Each row below holds a small network's activations on one input, seen along a few directions.
In each table, some parts of the input vary, and every possible input appears once, in random order.
A made-up example of a description, with smaller parts first: one of 5 places around a ring, together with either a single point or one of 9 places around a ring or (one of 3 separate values, together with one of 6 places along a line).
Shared parts are said once, and a part with two or three values counts as separate values.

Other details of the inputs shift rows strongly along two fixed directions, in all tables alike. That doesn't count.
These rows show it; all are for the same input, with only those details redrawn:
[ 29  19  -5  -1 -44   8  -6 -31  43  34  -6   1  32 -46]
[ 14  17  -1 -13 -28  -3  -4  -7  27  11 -15 -21  26 -41]
[-26 -30   9  12  12 -27   9 -20  -1 -25  32  24  38  29]
[-25   1   7 -30  14 -32   1  36 -12 -44 -18 -52  19 -11]
[-17   7   6 -29   5 -25  -1  30  -4 -31 -23 -51  20 -23]

Table:
r1: [-19   2  15 -24  46   5 -19  60 -14 -32 -19 -45 -36   6]
r2: [ 14  17  -1 -13 -28  -3  -4  -7  27  11 -15 -21  26 -41]
r3: [ 14  24   2 -17  -5  27 -25   5  22  19 -14 -23 -31 -24]
r4: [ -9  -8  -8 -14  -1 -32  -1  25   1 -29 -33 -49   7 -22]
r5: [ 43  19 -10  21 -36  41 -20 -48  48  69  12  35 -14  -9]
r6: [-13  11   8 -37  26  -7   3  61 -32 -40 -29 -63 -43 -10]
r7: [ 24  22   5  -1   0  31  -9  11   2  28 -16 -11 -22 -35]
r8: [-37  30 -39 -18   1   1  47  45 -28 -45 -62 -29  16  -2]
r9: [-23 -50   0  16   4 -17 -16 -18 -29 -38  40  27  43  16]
r10: [ 36  32  -9   7 -29  33  -6 -29  14  59  -6   6 -18 -33]
r11: [ 36  19 -12   8 -46   3 -21 -30  23  22   2   4  28 -53]
r12: [-28 -12 -37  51 -15  12  62 -47   1   0  27  95  45  55]
r13: [ -9 -26   6   9  24 -17  11   2 -32 -21  22  27 -21  56]
r14: [-22 -29  14  36  30   7  10 -30 -22   9  49  55  -7  44]
r15: [-20 -30  15  20  29  -4  17   2 -22 -14  34  29 -22  44]
r16: [-23  -1  10 -12  33   0  -2  20 -37 -22   2 -20 -25   8]
r17: [  3  -3   6 -10  20 -20   7  38 -31 -20 -14 -13 -29  30]
r18: [-11 -32  15  21  33   0  15   8 -20 -20  35  34 -19  46]
r19: [ 36  15   2  25 -29  50 -21 -44  52  70  14  39 -18 -19]
r20: [-32 -43  -9 -15   7 -20  11  23  -2 -28  -9 -26   8  -4]
r21: [  1 -26   6  33  19  -1 -12 -31   3  14  41  68  -6  73]
r22: [-12 -22   3  14  22 -12  16   0 -24 -15  29  21 -21  51]
r23: [ -9 -24   6  28  22  -6   2 -34 -29   8  40  59  -5  54]
r24: [ 48  33  -5   5 -27  24 -11 -18  11  58 -17  15 -15 -24]
r25: [ -5  17   3 -35  23  -4 -23  46 -16 -20 -36 -50 -35   5]
What do these inputs look like to the network? -> either one of 2 separate values or one of 5 places along a line or (one of 3 separate values, together with one of 6 places along a line)
Change only the place on the line of 6 in r17. List by row number the other rows that result. -> r6, r13, r15, r18, r22
A walk changes only the place on the line of 5. It starts at r9 and steps to r11. List the rest of the walk in order. -> r2, r4, r20
Change only the choice among 3 separate values in r6. List by row number the other rows that result. -> r3, r16
